Each row below holds a small network's activations on one input, seen along a few directions.
Each table varies a few parts of the input and shows all the possible inputs, shuffled.
Descriptions start from the smaller parts, as in this example, which fits no table here: one of 8 places around a ring, together with either a single point or one of 11 places around a ring or (one of 3 separate values, together with one of 4 places along a line).
Shared parts are said once, and a part with two or three values counts as separate values.

Table:
R1: [ 28,  18,  56, -10,  65,  69,  29, -31, -70, -24, -38, -62]
R2: [   8,   46,   24,   -3,    7,   56,    5,   17, -120,  -37,  -55,  -30]
R3: [ -4,  -4, -43,  49,  15,  -9, -51,   2,  64, -18,  12,  16]
R4: [ -7, -29, -29,  52, -27, -47,  53,   1,  43,   7,  35,  -9]
R5: [ 13,  30, -26, -40,  54,  67,  30,   9, -86,   0, -16, -37]
R6: [  9,   0,   8, -29,  -1,  -2, -65, -12,  12,   8,   3,  65]
R7: [-26, -17, -31,  37,  -4, -42, -38,  20,  52,  -1,   8, -28]
R8: [ -3,   7,  -1,  50, -13, -37,   3,  38,  54,  20,  28, -31]
R9: [-21, -18,   2, -50, -17, -17, -31, -17,  19,   0,  -1,  40]
R10: [  3, -34,  13, -25, -43, -31,  53, -20,   8,  23,  12,  42]
R11: [  0,   3,  27, -30, -34,  -6,  12,  -6,  24,  22,  14,  35]
Question: What is each input in this table made of?
Answer: either one of 3 separate values or (one of 2 separate values, together with one of 4 places along a line)

Table:
R12: [  7,  20,  40, -67,  43,  38, -50, -20, -41,  -9, -49,  33]
R13: [ 10, -12,  49, -44, -26,   6, -11, -13, -21,  20, -13,  36]
R14: [ 18, -21,  40, -41, -32, -19,  16, -18,  -9,  32,   7,  50]
R15: [-13,  17, -32, -13,  10,  31,  -4,  30, -44, -30, -30, -18]
R16: [ 11,   1,  14,  33,   5,  -4,  51, -13,   2,  -2,  35, -48]
R17: [ -9, -14, -34,   5, -15,  18,  19,  20, -36,  -3, -21,  -6]
R18: [ 18,  16,  14,  33,  21,  10,  24, -11, -14, -13,  18, -49]
R19: [ 17,  32,   9,  16,  79,  53,  -9, -14, -21, -40, -30, -58]
R20: [-20,  -6, -32,  -1, -37,  -9,  39,  21, -25,   3,  -1, -12]
R21: [-11,  -3, -26,  81,  11, -42, -58,   3, 105,   0,  51, -15]
R22: [-40, -21, -80,  40,  -4, -55, -58,  38,  87,  -9,  14,  28]
R23: [-18, -23, -32,  13, -52, -23,  69,  17,  -6,  20,   4,   6]
R24: [  9,   4,  40, -62,  20,  14, -30, -18, -32,   8, -30,  32]
R25: [ -9,  23, -40, -14,  33,  66, -25,  22, -52, -28, -45, -14]
R26: [  6,   8,  16,  40, -17, -28,  73, -12,  14,  11,  43, -37]
R27: [-11, -25,  -3,  -8, -31, -60, -95, -11, 100,  18,  21,  69]
R28: [ 26,  23,  20,  40,  35,  37,   3,  -5, -21, -27,  -3, -44]
R29: [  9, -21,  37, -50, -43, -35,  44, -15,  14,  49,  29,  45]
Question: What is each input in this table made of?
Answer: one of 3 separate values, together with either a single point or one of 5 places along a line
Question: Change only the place on the line of 5 in R29. List by row number the other rows that result.
Answer: R12, R13, R14, R24
Question: Change only the choice among 3 separate values in R14. List by row number the other rows that result.
Answer: R16, R20
Question: A walk changes only the place on the line of 5. It starts at R25 and steps to R15. List the rest of the walk in order.
Answer: R17, R20, R23
